These are the activations of a small neural network, seen along a few directions. Each row is one input.
Each table varies a few parts of the input and shows all the possible inputs, shuffled.
Descriptions start from the smaller parts, as in this example, which fits no table here: values(2) and (point or line(9) or (line(4) and ring(8))).
Shared parts are said once, and a part with two or three values counts as separate values.
In the rows, zero is written as 128.

Other details of the inputs vary at random and push rows far along two fixed directions, the same in every table; ignore that.

Table:
row 1: [112 138 140 172  97 114 128 136  78 129  95 117 131]
row 2: [ 82 107 116 201 136 138 132 151 109 128  90 131 118]
row 3: [129 104 133 137 154 136 113 109 119 112 124 153 150]
row 4: [110 176 116 144  86 128 179 166 132 145 113  82 116]
row 5: [100 189  96 137  71 125 160 143 191 158 120 103  78]
row 6: [130 163 123 145  95 109 135 140 112 138 114 100 123]
row 7: [ 88 133 105 163 111 152 155 148 151 135 101 114 122]
row 8: [150 117 125  86 148 145 120 109 150 115 152 144 150]
row 9: [ 95 131 119 176 119 136 136 129 133 127 104 135 121]
row 10: [188 151 124  31 132 116 106 101 182 138 188 141 118]
row 11: [102  92 142 197 148 113  88 116  78 127 104 151 125]
row 12: [102 152 110 156  98 124 148 143 158 149 115 113  84]
row 13: [125 114 138 144 142 120  92  98 111 120 127 155 142]
row 14: [133 102 128 126 158 139 111 120 124 115 132 149 147]
row 15: [136 113 151 158 144 111 112 129  64 114 116 130 159]
row 16: [126 103 161 160 135 117 114 125  52 110 108 140 159]
row 17: [154 124 130  94 145 130 114 109 150 120 152 148 136]
row 18: [109 141 105 110 107 144 157 150 171 143 128  97 104]
row 19: [ 86 153 112 176  96 129 146 136 151 140 101 122 103]
row 20: [155 112 123  80 156 143 116 126 151 124 154 135 140]
row 21: [131 102 132 140 159 129 111 121 116 118 126 149 135]
row 22: [147 139 140 103 131 130 141 140 110 129 139 106 153]
row 23: [ 95  96 133 206 150 125 110 133  91 121  95 150 125]
row 24: [133 133 140 156 125 109 119 133  82 123 113 120 143]
row 25: [120 129 125 143 129 124 118 121 138 129 124 141 120]
row 26: [153 114 132  80 146 127 121 110 145 122 154 135 130]
row 27: [142 203 108  84  72 123 190 158 175 150 140  75 105]
row 28: [107  89 143 178 148 115  99 113  90 122 110 149 130]
row 29: [181 135 129  30 134 126 124 101 179 127 185 132 123]
row 30: [118  90 131 151 160 136 109 129 103 117 121 142 134]
row 31: [160 125 156  88 131 123 130 122  95 114 142 131 157]
row 32: [150 112 134 105 150 127 110 113 134 122 150 144 125]
row 33: [172 132 133  53 131 113 104  93 160 134 177 137 123]
row 34: [152 114 121  80 153 146 118 121 152 121 151 138 147]
row 35: [141 132 149  95 123 137 145 136 104 126 136 114 153]
row 36: [150 115 129 100 154 132 115 111 141 117 144 149 142]
row 37: [100 169  94 137  86 136 179 158 186 152 116  94  74]
row 38: [ 97 128 106 149 120 145 148 157 147 139 110 107 106]
row 39: [152 129 153  87 127 129 138 127 100 119 144 124 155]
row 40: [111  92 140 186 157 117  92 120  89 121 108 158 133]
row 41: [ 86 157  97 144  87 141 176 160 175 149 111  91  84]
row 42: [164 129 153  91 124 115 117 115  96 116 143 133 152]
Each input here is: line(6) and (values(2) or line(5)).
Question: Changing only the line(6) part turns row 14 into row 36. The same change can be made to row 4. Which row results?
Answer: row 27
Question: Changing only the line(6) part turns row 38 into row 12. The same change can be made to row 35. Which row results?
Answer: row 42
Question: Change only the values(2) part in row 1. List by row number the other rows that result.
Answer: row 6
Question: Change only the values(2) part in row 27. List by row number the other rows that result.
Answer: row 31

Table:
row 43: [ 95 114 110 147 133 145 141 136 157 134 115 130 116]
row 44: [130 143 119 110 119 124 134 126 161 136 142 125 104]
row 45: [ 76 104 115 189 135 149 131 144 127 130  95 136 112]
row 46: [172 124 140  78 149 120 110 117 116 120 152 132 153]
row 47: [103 112 107 144 134 143 140 141 161 134 118 124 110]
row 48: [119 142 129 135 112 127 144 143 118 138 122 105 125]
row 49: [155 146 132  80 117 126 143 132 137 130 146 115 128]
row 50: [107 131 132 177 113 126 142 144  92 122  95 123 137]
row 51: [104 137 122 158 119 126 134 127 141 131 114 131 112]
row 52: [139 154 123 108 114 124 141 139 136 138 133 106 128]
row 53: [150  93 130  95 179 150  92  99 136 106 152 168 157]
row 54: [126 140 128 127 112 126 149 143 121 133 121 105 120]
row 55: [104 130 114 165 127 123 128 135 137 132 115 124 106]
row 56: [163 132 132  68 134 121 109 101 157 126 164 142 127]
row 57: [121 141 131 132 108 128 150 142 119 134 123 105 123]
row 58: [136 148 130 108 108 126 149 138 130 131 130 113 126]
row 59: [109 133 120 150 114 121 127 129 139 137 118 127 104]
row 60: [120 120 109 118 134 149 133 139 167 132 134 128 107]
row 61: [117 128 104 107 126 145 148 136 184 138 136 123 107]
row 62: [ 84 121 124 203 114 123 120 127 111 134  88 136 113]
row 63: [142 158 125 107 105 126 147 137 138 129 131 118 135]
row 64: [141 155 115  98 116 129 141 122 178 139 149 131 105]
row 65: [156  53 183 142 198 118  60  91  22  88 133 176 206]
row 66: [121 131  98 111 130 147 146 138 190 136 137 118 108]
row 67: [120 149 129 146 106 127 142 141 115 130 114 118 139]
row 68: [104 130 134 175 113 125 143 145  92 124  95 121 132]
row 69: [103 136 121 163 113 124 129 125 136 133 108 131 112]
row 70: [149 128 106  76 143 151 126 128 188 127 159 130 116]
row 71: [ 84 124 122 206 118 125 122 126 113 128  86 138 120]
row 72: [175 132 125  58 144 123 115 112 168 132 177 140 117]
row 73: [129 147 127 116 108 128 152 141 130 137 130 100 120]
row 74: [ 98 123 137 178 115 125 143 145  87 125  95 117 129]
row 75: [119 142 131 139 107 128 150 139 114 127 119 111 131]
row 76: [141  11 168 152 236 137  37  87  44  84 131 203 188]
row 77: [174 125 148  67 143 121 112 113 117 117 157 138 157]
row 78: [162 149 121  65 125 127 132 115 182 138 168 134 109]
row 79: [119 148 130 135 108 125 144 144 120 138 119 110 127]
row 80: [138 150 113  95 111 121 132 126 170 141 147 120 100]
row 81: [170 116 147  79 149 121 114 117 108 118 150 132 150]
row 82: [115 141 119 137 105 123 128 123 149 141 123 127 104]
row 83: [176 154 133  46 120 124 136 125 152 132 165 118 135]
row 84: [160  55 177 135 201 113  59  98  29  95 130 171 193]
row 85: [182 127 140  59 147 122 116 115 125 120 161 129 149]
row 86: [148 149 121  90 126 129 128 109 170 126 152 137 124]
row 87: [177 127 147  55 138 126 121 110 124 117 169 128 153]
row 88: [146 159 126  88 101 128 158 136 145 129 141 108 124]
row 89: [ 80 114 122 205 128 120 126 142 108 132  93 128 106]
row 90: [ 91 129 118 198 124 130 132 131 127 132  97 140 114]
row 91: [122 147 130 139 108 124 145 142 118 130 113 118 132]
row 92: [164  96 139  96 169 117  77  95 118 112 157 157 147]
row 93: [100 134 136 174 113 125 137 145  94 133  99 117 134]
row 94: [103 125 135 170 115 126 144 146  93 128 100 113 125]
row 95: [101 127 134 184 113 127 143 143  87 120  93 121 137]
row 96: [ 84 124 121 209 114 126 119 124 112 131  85 139 118]
row 97: [100 130 111 181 125 125 132 142 137 139 110 126  99]
row 98: [151 143 106  54 132 153 138 120 200 131 166 133 116]
row 99: [120 146 128 141 104 130 150 139 117 127 118 112 134]
row 100: [144 162 124  89 106 126 148 139 148 142 142 102 122]
row 101: [165 160 130  54 110 130 146 128 157 137 166 107 129]
row 102: [ 96 127 138 181 115 127 138 144  88 131  99 115 134]
row 103: [172 130 146  75 138 128 116 110 117 114 161 137 166]
row 104: [159  22 177 146 223 106  18  70  27  88 139 201 188]
row 105: [ 95 121 105 154 135 148 141 131 159 130 111 134 123]
row 106: [ 95 117 108 151 134 146 141 133 158 132 112 132 119]
row 107: [157 160 132  77 111 126 141 128 144 131 150 117 139]
row 108: [106 125 129 175 120 124 141 147  94 129  98 110 126]
row 109: [100 126 131 184 122 125 135 146  89 133  98 111 132]
row 110: [101 124 130 181 121 125 139 146  91 131  98 108 128]
row 111: [131 144 108 118 112 122 122 124 161 140 138 123 103]
row 112: [168  99 144  82 158 117  79  90 122 118 162 160 142]
row 113: [142 149 115  96 117 126 140 129 176 144 151 126  97]
row 114: [ 88 125 125 184 120 123 132 134 123 133 101 130 109]
Question: What do these inputs look like to the network?
Answer: line(6) and (values(2) or line(4) or ring(6))
Question: Changing only the line(6) part turns row 56 into row 69. The same change can be made to row 87. Which row results?
Answer: row 75
Question: Change only the line(4) part in row 55. List by row number the other rows that result.
Answer: row 92, row 97, row 111
Question: Change only the line(6) part in row 100. List by row number the other rows that result.
Answer: row 52, row 67, row 79, row 93, row 107
Question: Which other rows agree with row 71 in the line(6) part? List them by row number.
Answer: row 50, row 53, row 63, row 67, row 86, row 90, row 95, row 96, row 99, row 103, row 105
Question: Which other rows agree with row 104 in the line(6) part? List them by row number.
Answer: row 47, row 48, row 54, row 60, row 72, row 73, row 80, row 81, row 84, row 89, row 100
Question: Change only the line(4) part in row 78. List by row number the other rows that result.
Answer: row 56, row 82, row 114
